A small network was shown many inputs. Here are its activations along a few directions, one row for each input.
In each table, some parts of the input vary, and every possible input appears once, in random order.
A made-up example of a description, with smaller parts first: one of 8 places around a ring, together with either a single point or (one of 2 separate values, together with one of 4 places along a line) or one of 9 places around a ring.
Shared parts are said once, and a part with two or three values counts as separate values.

Other details of the inputs shift rows strongly along two fixed directions, in all tables alike. That doesn't count.

Rows:
R1: [-19   8 -31  23  12  24  -7 -46  26 -40  -2  -2  19]
R2: [ 19  -6  -1  15 -30 -26   4  -5 -10   6  14  -1 -12]
R3: [ 21  19  -3  -2 -25 -21  23  10  -1 -16   6   1 -14]
R4: [  1  -1  10 -12  -1  10  13  12  -8  -9   3  -5  -1]
R5: [  3   0  -8  -4   1  -9 -21   3  -1   7  19  14   0]
R6: [ 38 -14  -6 -14 -18 -46  -8  19 -17   8  22   0 -23]
R7: [  1   6 -18  21 -31 -18 -15 -28   8 -21   5  -3  -8]
R8: [ 47  17  -5 -17 -16 -34  18  30  -8  -1  23  17 -16]
R9: [-10 -10  30 -29  23  35  13  26  -8  21 -16   1   5]
R10: [ -6 -18   4   2   1  -7  -2   6 -16  19   5 -15   3]
R11: [-22  10 -17  34   8  12 -34 -43  28 -18 -18   2   6]
R12: [  3 -25  14 -16 -10 -19   9  20 -28  24   3  -8  -3]
R13: [-27  14  11 -12  28  35   7   6  15  11 -18   6  15]
R14: [-22 -23  27 -25  18  15  -7  24 -14  38 -18  -9   5]
R15: [ -9  18 -12  16   8  11  13 -10  15 -10   5   0  12]
R16: [-24  18  15  -3  36  32   5   9  10   8 -21   8  13]
R17: [ -7  -8   3   4 -14  -6   0  -7  -9   9   5   5   3]
R18: [-22   3  23 -22  21  23  29  31 -13  24   0  10  19]
R19: [ 34  -3  -5   9 -20 -15  21   0  -6 -14  12  -6 -12]
R20: [  0 -14  13  -1   6  -7 -12   9  -9  15 -17  -9  -8]
R21: [ 28  13 -32   9  -1 -11 -13 -22  20 -38  20   7  -3]
R22: [-24   7 -21  25   0  15 -32 -48  32 -15 -15   0   7]
R23: [-43 -12   6  -8  20  21 -17   2  -6  12  -6 -14  17]
R24: [ 39   2   5   6 -13 -15  11   2  -1 -18 -11   0 -25]
Each input here is: one of 4 places along a line, together with either a single point or one of 5 places along a line.
- Changing only the place on the line of 4 turns R13 into R22. The same change can be made to R3. Which row results? => R7
- Start at R10 and move only the place on the line of 4, one step at a time. The first step leads to R2. Which rows follow, in order? => R19, R15

Rows:
R25: [-34  -1 -14  13  28  24 -35 -30  22 -10 -17  -7  13]
R26: [ 31  21 -18   7 -20 -19   1 -11  18 -29   3   8 -18]
R27: [ -7 -14  26 -19  11   6  -5  25 -15  36  -7   4  -1]
R28: [ -5 -16  30 -20   9   4  -5  28 -20  32  -7   5  -2]
R29: [-35  -4 -15  11  26  27 -37 -33  23 -10 -18  -9  15]
R30: [ -9 -19  23 -13  -2   2  12  22 -23  22  -3 -10   0]
R31: [ 33  16 -19  12 -13 -19   4 -14  16 -27  -2   5 -17]
R32: [ 26  16 -19  17 -22 -18  18 -18  11 -30   3  -1 -11]
R33: [-31   6 -14  17  24  18 -33 -27  22  -4 -13  -2  14]
R34: [-38  -7   4   7  13  25  -7 -12   3  14  -5  -4  20]
R35: [ 23  18 -19  15 -25 -20  17 -17  13 -29   5   3 -10]
R36: [ -8 -11  22  -9  -4  -3  13  24 -22  29   0  -5   1]
R37: [ 25   3 -35   9 -14 -34 -21 -15   6 -19  30   5  -7]
R38: [-18  20 -14   7  23  22 -11 -17  26 -16  -9   9  13]
R39: [ -6 -13   6 -20   4  -5   6  29 -27  23  33   4  12]
R40: [ 44   3   3   0 -25 -22  34  12 -10 -13   8  -2 -19]
R41: [ 28 -18   4  -1 -40 -33  14   4 -19   0   2 -14 -22]
R42: [-21  15   3  -4  13  27  10   2   8  -4   1   5  15]
R43: [ 12  -1  21 -19  19  14  14  30  -8  12  -3   6  -1]
R44: [-10 -16  24  -9  -5   4  10  18 -23  24   0  -1   3]
- Changing only one part turns R36 into R33. The same change can be made to R41. Which row results? => R29
- Describe the family of inputs behind these rows. => one of 2 separate values, together with either a single point or one of 4 places along a line or one of 5 places along a line
- Which other rows does R26 become when the choice among 2 separate values takes its other values? List them by row number. => R42
- Start at R43 and move only the place on the line of 4, one step at a time. The first step leads to R31. Which rows follow, in order? => R38, R26
